These are the activations of a small neural network, seen along a few directions. Each row is one input.
In each table, some parts of the input vary, and every possible input appears once, in random order.
A made-up example of a description, with smaller parts first: one of 5 places around a ring, together with either a single point or one of 9 places along a line or (one of 3 separate values, together with one of 4 places along a line).
Shared parts are said once, and a part with two or three values counts as separate values.
In the rows, 128 means zero.

Other details of the inputs vary at random and push rows far along two fixed directions, the same in every table; ignore that.

Table:
R1: [125 117  78 137 171 110 141 126 121 104 123 164 140 133 109 142  58]
R2: [156 149 116 168 157 121 168 115 144 133 131 149 130 126 112  74 131]
R3: [118 131  72 130 171 105 150 123 128 119 116 163 138 135 113 149  52]
R4: [131 139 199  65  75  88 129 167 172 151 139 104 108  76 165 127 174]
R5: [113 151  66 124 164  97 129 133 132 128 110 173 121 137 104 140  62]
R6: [126 135  78 169 155 102 128 161  96 107 108 131 119 139  99 137  91]
R7: [124 134  70 120 167  79 162 150 118 105 114 134 131 123 124 157  53]
R8: [149 120 192  48  77  66 139 204 156 118 137  91 106  62 176 128 160]
R9: [119 139  90 173 160  87 125 154 112 116 118 151 116 128  88 138  86]
R10: [147 127 180  37  80 101 128 164 154 125 141 100 111  84 177 127 163]
R11: [154  97 183  65  98  65 156 198 141  93 139  93 121  68 168 136 128]
R12: [110 141  98 139 147 113 120 128 134 141 122 162 127 135  98 128  99]
R13: [124 120 115 128 141 160 129  96 127 128 129 142 141 145 127 134 111]
R14: [120 125 153 186 119 197 110  79 109 146 134 104 141 167 122 124 178]
R15: [118 124  93 151 154 107 114 129 123 121 125 169 126 133  90 125  97]
R16: [116 132 161 182 110 212 109  71 114 159 134  98 141 171 129 125 189]
R17: [129 117 130 161 123 212 111  71  99 126 130 102 144 176 134 125 171]
R18: [117 121 125 142 139 147 129 101 131 141 132 142 146 141 115 130 119]
R19: [113 136 157 180 111 210 111  67 117 165 131  99 141 170 132 125 189]
R20: [152 164 125 169 130 144 145 103 145 150 131 150 116 137 110  62 173]
R21: [132 100 143 152 120 219  99  59 112 126 136 130 147 165 129 114 168]
R22: [127 125  82 153 164  74 160 173 107  99 115 122 131 124 116 152  60]
R23: [106 144 134 152 113 195  94  69 131 172 126 137 134 168 114 112 178]
R24: [149  86 188  42 105  51 150 182 168 103 152 136 128  50 157 127 114]
R25: [123 127 140 144 110 218  85  64 119 148 132 135 132 171 127 108 186]
R26: [116 145 105 166 145 107 122 144 119 131 121 139 118 132 100 134 111]
R27: [146 125 229  70  39 172 107 133 150 158 144  61 116 109 190 109 247]
R28: [130 130  78 144 157 114 119 140  99  98 116 143 120 139 106 134  92]
R29: [125 115 160 187 117 201 105  78 104 138 137 105 141 165 121 120 183]
R30: [128 134 125 146 117 188  97  93 104 132 126 113 127 164 129 120 173]
R31: [151 103 169  28 102  56 131 186 166  99 144 149 109  57 158 124 115]
R32: [116 133 133 186 113 224 116  68  99 158 120  81 143 187 138 128 188]
R33: [151 103 232  50  54 183 124 108 148 135 155  66 131 107 201 120 228]
R34: [133 113  86 149 163 121 137 130  96  88 122 133 136 139 113 141  81]
R35: [120 134  71 165 168  90 161 159 103 111 111 121 131 137 110 155  56]
R36: [116 145  69 127 164 102 126 135 128 123 114 172 121 137 101 139  62]
R37: [118 153 102 151 126 131 125 136 114 145 110 109 121 146 126 134 133]
R38: [136 110 182  35 105  53 159 175 179 129 145 133 130  55 166 134 113]
R39: [122 150  92 120 138 118 125 132 120 129 115 129 119 137 128 138 110]
R40: [138 132 203  49  78  62 137 192 174 137 144 108 105  56 166 130 155]
R41: [112 135  81 150 161  98 120 135 126 128 120 172 127 134  88 129  83]
R42: [122 117  91 137 168  76 147 147 132 111 127 165 141 116 101 141  56]
Each input here is: one of 2 separate values, together with either a single point or (one of 4 places along a line, together with one of 5 places around a ring).
- Changing only the choice among 2 separate values turns R24 into R15. The same change can be made to R11. Which row results? => R6
- Changing only the choice among 2 separate values turns R19 into R4. The same change can be made to R2. Which row results? => R20
- Which other rows does R36 become when the choice among 2 separate values takes its other values? List them by row number. => R13
- Start at R14 and move only the place on the ring of 5, one step at a time. The first step leads to R42. Which rows follow, in order? => R1, R17, R22
- Which other rows does R5 become when the place on the ring of 5 takes its other values? List them by row number. => R4, R23, R37, R39

Table:
R43: [115 132  98 159 167 165 111  83 121 130 132 157 145 160 111 141  87]
R44: [129 131  95 135 154 162 105  93 113 111 126 158 136 156 118 138 115]
R45: [140 107 141 103 103 151 116 143 110 110 126  97 135 138 157 144 149]
R46: [115 147  79 116 147  99 146 135 150 140 129 176 132 126 100 114  77]
R47: [151 103 166  10 122  31 144 191 160  81 148 146 117  43 150 144  77]
R48: [124 110 163 107 114 138 112 112 144 134 145 152 124 122 126 101 164]
R49: [116 104  94 162 143 140 122 136  86  96 119 124 129 161 117 157  86]
R50: [146 124 215  64  75  79 124 183 171 127 148 117  90  63 161 110 178]
R51: [161 137 227  58  49 134 110 156 175 147 149  98 100  83 177  95 239]
R52: [120 171 102 153 124 133 129 132 140 154 119 141 107 142 106 116 124]
R53: [136 122 188  38  91  81 148 144 189 145 144 147 127  81 156 110 148]
R54: [158 138 171 194 114 178 146 101 117 140 134 119 125 134 131  76 193]
R55: [120 145 168 119 100 146 134 112 127 154 127  78 121 136 154 142 185]
R56: [140 116 197  50  95  86 134 157 187 151 155 141 135  76 159 102 147]
R57: [112 140  79 155 164  53 145 182  99  96 122 124 108 120 109 160  62]
R58: [116 149  89 143 138 100 128 144 108 134 108 105 117 131 133 142 117]
R59: [151  88 160 167 115 202 143  92 114 106 131  68 157 160 152 112 175]
R60: [110 160 110 166 120 184 123 100 102 155 123  87 125 170 124 137 162]
R61: [119 123 137 162 124 218  86  54 115 157 135 140 146 177  91  87 195]
R62: [139  80 164  44  97  42 158 211 148  92 133 108 131  53 172 168  89]
R63: [131 135 146 124 112 117 119 149 106 122 135  82 123 124 128 135 153]
R64: [126 104 133 159 111 211  94  92  79 123 123  91 146 184 121 136 162]
R65: [137 122 168  34 100 121 135 136 165 123 151 134 124  85 167 133 126]
R66: [114 110 135 170 124 216 104  91 101 146 125  95 151 180 137 141 152]
R67: [111 139  71 156 150 143 110  89 128 152 109 173 137 158 101 100 117]
R68: [115 120 115 149 116 221 115  90  96 144 118  95 140 180 133 140 151]
R69: [118 167 134 178 117 176 115  81 131 170 113 131 115 173 110 115 171]
R70: [117 167  44 168 169  63 131 161 130 133  93 169 102 128  92 125  59]
R71: [126 152  96 146 140 108 128 153 102 117 123 104 120 138 126 146 128]
R72: [126 134 150 152 107 133 115 128 145 149 123 129 120 116 118 119 166]
R73: [145 119  64 177 197  70 186 137 120 111 134 184 141 120  80 103  47]
R74: [140 141 167 128  99 145 102 133 138 143 134 114 110 120 118  98 184]
R75: [145 117 194  59  80 150 108 119 167 146 149 133 131 108 158  89 215]
R76: [107 159  64 181 185  69 150 171 106 128 113 126 132 134 101 163  48]
R77: [152 126 185 159 106 156 158 121 114 115 137  66 142 121 163 103 197]
R78: [139  99 140  55 103  79 138 181 134 111 114 106 121  83 174 148 108]
R79: [116 109 132 157 128 206  96  50 116 130 134 144 146 159 123 138 152]
R80: [112 131 107 162 134 105 135 143 109 126 121 104 134 124 120 156 119]
R81: [152 102 141 181 142 228 126  34 118 122 151 117 152 175 127 104 170]
R82: [147 145 185  69 103  33 148 213 184 141 138 131 106  53 152 122 115]
R83: [107 120  93 172 153 143 118  90 127 143 122 172 148 147  86 116 118]
R84: [113 138  72 130 181 104 142 108 127 113 117 175 133 138 103 157  42]
R85: [114 120  75 116 171  68 166 169 114 105 102 135 130 123 115 174  32]
R86: [118 136  42 129 186  86 128 125 119 105 103 182 129 125 108 149  31]
R87: [114 122  65 143 189  88 129 132 109  83 125 185 121 131  96 157  29]
- Describe the family of inputs behind these rows. => one of 5 places around a ring, together with either a single point or one of 8 places around a ring
- Changing only the place on the ring of 5 turns R76 into R43. The same change can be made to R55. Which row results? => R84
- Changing only the place on the ring of 5 turns R54 into R77. The same change can be made to R72. Which row results? => R80
- List by row number the other rows that have the place on the ring of 5 in common with R59. => R45, R49, R62, R64, R66, R68, R78, R85
- Which other rows does R51 become when the place on the ring of 8 takes its other values? List them by row number. => R50, R52, R69, R70, R72, R74, R82
